K709: [140 147 137 128 116  98 142]
K575: [109 166 151 131 109  56 155]
K977: [ 96 173 156 132 107  41 159]
K319: [134 165 147 129 103  64 155]
K524: [125 163 169  78 182 141 158]
K480: [180 125 123 124 123 146 127]
K459: [158 131 127 127 124 131  55]
K683: [183 151 133 125 101 100 146]
K927: [144 149 159  83 174 162 148]
K575
[109 166 151 131 109  56 155]
loc: [174]
K927, 4
diff K575: [109 166 151 131 108  56 155]
4, [109]
loc: [56]
K575, 5
loc: [137]
K709, 2

K180: [170 179 113 122 120 116 165 123 109 127 153 152 141 151 133 143 118 132
 142 126 119 136 123  75 144 118 143 155  96 115 138  75 161 100  79 109
 141 134  85 135 126 160 157 116 159 154  88]
K91: [153 159 145 143 118 126 149  90 132 145 157 159  97 162  99 146 126 133
 111 142 130  91 148 121 157 104 110 174 123  77 162 121 169 102  99 140
 157 131 112  95 145 156 159 128 165 173 120]
K586: [156 149 138 116 104 110 152 120 120 115 114 117 119 120 121 133 110 120
 129 146 113 126 122 115 182 113 156 122 130 117 111 134 121  99 107 112
 130 140 111 120 129 136 173 108 116 125 125]
K457: [191 196  98 120 135 130 180 139  92 122 113 111 125 104 143 108 120 108
 157 108 132 146 128 105 141 140 160 111 120 141 129 107 107 127 104 104
 105 138 109 131 119 177 148 125 101  99 104]
K438: [140 143 120 123  97 108 123 117 116 135 172 167 130 166 122 162 117 145
 131 133  97 128 125 129 172 121 145 150 122 115 152 125 170  97 106 108
 167 130 131 122 131 144 167 110 181 173 126]
K465: [124 126 125 132 128 132 127 159 127 132 134 139 169 133 147 142 131 145
 154 125 132 169 134 131  77 151 142 116 125 159 124 119 130 146 140 131
 136 132 120 161 126 127  98 128 134 135 123]
K570: [130 139  84 107 103 117 128 150  79 126 148 152 151 148 136 155 131 147
 138 100 147 152 137 107 114 130 124 138  92 153 160  87 148 109 109  86
 156 106 101 139 124 143 116 109 155 146  82]
K536: [103 107 119 103 116 108 108 134 109 110 129 139 141 144 127 142 122 133
 115 124  98 121 104 132 173 109 128 128 119 131 108 122 136  92 116 103
 127 106 122 133 108 116 147 105 131 134 128]
K313: [ 95 101 131 140 122 147  93 108 123 130 134 133 114 140 108 124 121 125
  95 125 140 103 143 153 113 114  76 144 132 112 167 128 134 131 143 120
 137 105 147 114 140  96 102 130 134 147 133]
K348: [149 142 140 140 104 134 143 128 136 146  61  69 129  96 121  88 134  96
 128 151 126 123 158 115 129 126 116  84 141 119 164 136  78 123 124 138
 131 153 127 121 154 119 128 118  69  95 127]
K233: [128 129 119 142 144 135 129 157 128 135 149 146 181 130 123 152 146 144
 139 110 111 141 104  93  79 125 104 157  92 138 111  83 146 132 114 134
 126 110  91 156 112 148  90 148 143 142  75]
K869: [115 113 143 137 148 129 122 104 151 123 144 140 124 129  79 137 134 141
  90 136 101  94  95 104 130  92  92 164 108  89  99 157 154 109 121 153
 114 117 113 113 106 133 118 144 142 142 110]
diff K465: [124 126 125 132 128 132 127 159 127 132 134 139 169 133 147 142 131 145
 154 125 132 169 134 131  77 151 141 116 125 159 124 119 130 146 140 131
 136 132 120 161 126 127  98 128 134 135 123]
26, [142]
K536
[103 107 119 103 116 108 108 134 109 110 129 139 141 144 127 142 122 133
 115 124  98 121 104 132 173 109 128 128 119 131 108 122 136  92 116 103
 127 106 122 133 108 116 147 105 131 134 128]
q: [191 196  98 120 135 130 180 139  92 122 113 111 125 104 143 108 120 108
 157 108 132 146 128 105 141 140 160 111 120 141 129 107 107 127 104 104
 105 138 109 131 119 177 148 125 101  99 104]
K457
q: [140 143 120 123  97 108 123 117 116 135 172 167 130 166 122 162 117 145
 131 133  97 128 125 129 172 121 145 150 122 115 152 125 170  97 106 108
 167 130 131 122 131 144 167 110 181 173 126]
K438
q: [103 107 119 103 116 108 108 134 109 110 129 139 141 144 127 142 122 133
 115 124  98 121 104 132 173 109 128 128 119 131 108 122 136  92 116 103
 127 106 122 133 108 116 147 105 131 134 128]
K536
K586
[156 149 138 116 104 110 152 120 120 115 114 117 119 120 121 133 110 120
 129 146 113 126 122 115 182 113 156 122 130 117 111 134 121  99 107 112
 130 140 111 120 129 136 173 108 116 125 125]

K197: [ 55  69  87 110 134 158 180 194 204 208 206 197 180]
K866: [ 55  69  87 110 134 158  69 194 204 208 206 197 180]
K929: [ 86  67  52 203  68  54  69  88 110 134  55  69  87]
loc: [67]
K929, 1
K197
[ 55  69  87 110 134 158 180 194 204 208 206 197 180]
loc: [68]
K929, 4

K30: [ 84  78  38  84  81 155]
K406: [123 121 116 123 122 132]
K802: [128 127 127 128 127 129]
K475: [140 143 155 140 142 126]
K733: [123 121 116 123 122 131]
K729: [137 137 145 136 136 123]
K79: [113 110  95 113 111 138]
K545: [142 143 155 142 142 120]
K30
[ 84  78  38  84  81 155]
loc: [129]
K802, 5
diff K30: [ 84  78  38  83  81 155]
3, [84]
q: [140 143 155 140 142 126]
K475
diff K729: [137 137 145 136 135 123]
4, [136]

K789: [133 118 132 147  95  96  50 174  90 100 152 119]
K147: [108  90 159 121 169  72 155 181 100 141  94 108]
K878: [ 71 168 146 140 113 145  73 121 163 137 103 182]
loc: [147]
K789, 3
diff K789: [133 118 132 147  95  96  50 174  90 100 153 119]
10, [152]
diff K878: [ 71 168 146 140 113 145  73 120 163 137 103 182]
7, [121]
K789
[133 118 132 147  95  96  50 174  90 100 152 119]
diff K147: [108  90 159 121 169  72 154 181 100 141  94 108]
6, [155]
K878
[ 71 168 146 140 113 145  73 121 163 137 103 182]

K104: [156 140 129 172 111  86]
K616: [150  81 126 142 150  89]
K697: [105  69 124 150 185 153]
K115: [161  68  78 164 172 180]
K423: [156 140 129 172 111 145]
K332: [151 114  58 134 146 190]
K389: [110 211 151  66  63 124]
K155: [161  68  54 164 172 180]
K54: [200 141  59 125 113 119]
K54
[200 141  59 125 113 119]
diff K389: [110 211 152  66  63 124]
2, [151]
diff K697: [105  69 124 150 185 154]
5, [153]

K307: [126 139 161 116 141 117 117 131 110 131  79  71 111 180 118 167 103 177
 167 124 100  82 146  85 123 137 140 127 105 112 170 101 166 118  99 158
 143 133 124 124  92]
K741: [158 142  92 168 139 115 137 145  97 150 138 146 156 105 142 124 123 143
 102 115 137 125 180 141 125 152 130 121 148 134 117 122  99 159 112 128
 155 116 119 116  91]
K534: [120 129 163 104 133 126 116 129 138 127  98  87 111 170 118 149 120 150
 157 127 107 103 124  99 118 121 131 129 108 113 154 113 164 109 109 147
 137 127 126 129 109]
K820: [151 143  95 168 140 112 139 137  76 141 124 135 147 108 143 135 113 155
 116 112 130 111 178 129 138 159 140 128 145 136 123 123 101 158 122 132
 153 131 124 116 102]
K986: [123 139 161 116 141 117 117 131 110 131  79  71 111 180 118 167 103 177
 167 124 100  82 146  85 123 137 140 127 105 112 170 101 166 118  99 158
 143 133 124 124  92]
K976: [134 130 150 114 127 127 115 139 164 153 128 115 131 154 103 132 141 133
 117 129 123 122 138 124  99 112 119 121 121 113 138 115 154 117  94 140
 138  94 124 125  86]
K190: [136 146 130 149 148 114 132 131  72 126  79  86 123 152 134 168  92 185
 158 116 104  82 172  91 140 162 151 132 121 121 155 108 137 141 112 154
 151 144 124 119  95]
loc: [97]
K741, 8
diff K986: [123 139 161 116 141 117 117 131 110 131  79  71 111 180 118 167 103 177
 167 124 100  82 146  85 122 137 140 127 105 112 170 101 166 118  99 158
 143 133 124 124  92]
24, [123]

K567: [119  78 123 160 123 144 118 116 127 135 106  56]
K824: [139  89  90 162 155 149 143 128  95  92 155  96]
K219: [139  89  90 162  99 149 143 128  95 123 100  44]
K22: [139  89  90 162 155 149 143 128  95 123 100  44]
K93: [186 136  88 117 157 154 115 129 117  59 177 139]
K12: [139  89  90 162 155 149 143 128  95 130 119  85]
K824
[139  89  90 162 155 149 143 128  95  92 155  96]
diff K567: [119  78 124 160 123 144 118 116 127 135 106  56]
2, [123]
diff K12: [139  89  90 162 156 149 143 128  95 130 119  85]
4, [155]
K22
[139  89  90 162 155 149 143 128  95 123 100  44]
K93
[186 136  88 117 157 154 115 129 117  59 177 139]
diff K22: [139  88  90 162 155 149 143 128  95 123 100  44]
1, [89]

K201: [151 163 154 143 159 166 114 134 117 116 174 147 117 126 145 108 107 113
 134 144 152 149 115 143 168 156 113 163 112 119 152 146 164 165 135 109
 142 167 131 127 161 148 147 162 128 155 140 141 156 105 122 148 125 140
 134 132 102 106]
K614: [153 169 151 156 132 150 117 129 105 122 167 131 134 125 124 107 114 106
 131 158 130 118 116 151 160 140  99 164 113 124 164 148 157 158 125 128
 134 147 131 127 149 125 120 158 125 167 136 146 159 114 117 147 134 129
 142 140 101 106]
K993: [131  78  58 110 141 104 165 133 136 126 103 123 144  71 152 188 128 182
 137 102 159 144 148 150  53 137 147  99 167 128 135 139 142 107 145 159
 133 128 165 104 102 150  98 100 132  82 128 114 131 116 140 134 136 142
 116  69 173 121]
K488: [ 85  90 120 116 143 106 146 159 124 162 142 171 126  72 120  96 153 102
 106  97 128 176 127 100 110 116 127 137 118 108 177  83 151 101 157  73
 124 169  77 143 131 156  99 150  62 128  94  85 155 126 149 143 113 132
 146  98 124 123]
K488
[ 85  90 120 116 143 106 146 159 124 162 142 171 126  72 120  96 153 102
 106  97 128 176 127 100 110 116 127 137 118 108 177  83 151 101 157  73
 124 169  77 143 131 156  99 150  62 128  94  85 155 126 149 143 113 132
 146  98 124 123]
diff K488: [ 85  90 120 116 143 106 146 159 124 162 142 171 126  72 120  96 153 102
 106  97 128 176 127 100 110 116 127 137 118 109 177  83 151 101 157  73
 124 169  77 143 131 156  99 150  62 128  94  85 155 126 149 143 113 132
 146  98 124 123]
29, [108]
loc: [154]
K201, 2
K201
[151 163 154 143 159 166 114 134 117 116 174 147 117 126 145 108 107 113
 134 144 152 149 115 143 168 156 113 163 112 119 152 146 164 165 135 109
 142 167 131 127 161 148 147 162 128 155 140 141 156 105 122 148 125 140
 134 132 102 106]

K315: [134  54 118 142 149 113 197 142]
K518: [ 75  76 110 187 106  83 153  56]
K276: [ 89 180 146 169  87 111  79  70]
K907: [139 186 102 107  53 132 154 166]
K269: [ 70 104 105 185 212  55 183 165]
K62: [ 56 182 171 175 137 110  65  72]
K189: [ 97  77  97 166 173  79 195 182]
K583: [118 205 137 145 146 122 116 119]
K518
[ 75  76 110 187 106  83 153  56]
K62
[ 56 182 171 175 137 110  65  72]

